A small network was trained on made-up records. Each row is its average activation on records with the value named, seen along a few directions.
Related values have similar rows: they may be neighbours, one step apart, or belong to one group.
In the rows, 500 means zero.
Strong random noise was added to every row along 9 fixed directions; ignore it. To show where, here is one row again and again, with new noise each time:
[495 577 515 391 413 406 549 488 487 497 380 464 508 495 487 452 646 401
 520]
[527 688 430 421 533 484 441 462 459 608 685 405 353 551 458 364 627 433
 660]
[380 359 378 481 461 428 485 544 498 372 521 546 571 367 376 589 305 708
 552]
[440 495 382 426 586 507 446 515 475 446 741 434 492 355 475 514 361 549
 536]
[376 647 361 572 322 345 473 513 619 332 316 523 528 314 281 630 208 462
 636]
[560 792 503 576 741 587 562 492 414 512 601 271 501 401 693 397 419 117
 736]
[501 623 333 628 640 512 424 438 501 636 672 381 461 454 444 460 319 478
 678]
[580 363 588 415 373 586 527 543 594 432 625 617 482 517 491 537 525 527
 263]
[390 388 455 514 518 348 388 412 569 550 487 469 533 462 470 464 494 405
 605]
[581 562 614 521 356 511 550 527 558 490 449 589 402 638 474 422 631 370
 597]
[530 408 502 657 517 488 296 309 632 652 509 454 489 635 440 432 526 415
 497]


Field Dor:
s9: [459 407 422 569 582 449 501 441 414 658 227 494 674 469 517 604 464 712
 398]
s4: [446 419 367 463 607 448 520 564 429 644 772 563 427 569 567 512 512 683
 515]
s3: [417 474 442 534 494 396 336 482 602 480 738 540 347 441 359 471 418 431
 661]
s5: [499 588 630 430 607 725 415 521 416 276 712 507 423 471 571 539 499 555
 435]
s2: [517 342 563 635 591 553 534 458 507 688 382 568 596 602 560 515 427 587
 516]
s7: [671 717 619 572 567 701 610 470 473 439 479 367 522 498 595 509 520 379
 303]
s8: [609 736 505 466 501 674 427 499 542 462 569 419 392 459 424 533 387 462
 305]
s1: [526 494 402 543 617 555 394 356 435 593 502 309 564 615 545 460 611 703
 402]
s10: [432 387 598 429 474 483 336 485 495 344 420 485 510 546 492 450 635 443
 419]
s6: [525 596 431 543 454 500 291 394 528 590 502 475 374 625 461 503 590 546
 473]
The values of Dor form a ring.
Question: A walk along Dor starts at s1 and steps to its neighbour s4. Put s3, s5, s2, s6 in the order it reaches them.
Answer: s6, s5, s2, s3
Question: How many steps from neighbour to neighbour lead from s9 to s7, at the fewest?
Answer: 4

Field Dogaf:
d7: [450 584 319 511 576 421 626 599 399 509 538 499 475 473 499 545 414 639
 741]
d1: [422 636 335 486 489 488 319 466 477 321 594 450 453 452 379 602 430 716
 568]
d6: [599 518 583 535 550 659 649 517 245 481 180 452 638 630 540 489 583 751
 460]
d10: [460 563 554 326 512 470 895 675 193 384 284 514 606 447 615 499 603 629
 683]
d9: [473 675 509 357 498 397 823 719 314 415 409 550 473 437 573 458 623 475
 808]
d5: [355 509 494 489 520 313 311 311 644 484 540 365 536 401 406 454 445 229
 528]
d2: [524 508 442 430 496 556 499 530 508 444 706 451 468 428 460 485 499 613
 438]
d8: [472 324 595 889 710 725 222 435 640 486 765 590 405 585 599 517 128 350
 679]
d3: [600 662 532 547 487 717 545 646 402 495 663 590 264 587 413 384 464 622
 799]
d4: [613 403 409 527 545 659 539 682 381 448 730 530 485 541 483 453 423 774
 502]
The values of Dogaf form a tree with 3 forks.
Question: List every value one step from d7, in the order listed.
Answer: d1, d9
Question: List every value one step from d3, in the order listed.
Answer: d6
Question: List every value one step from d5, in the order listed.
Answer: d2
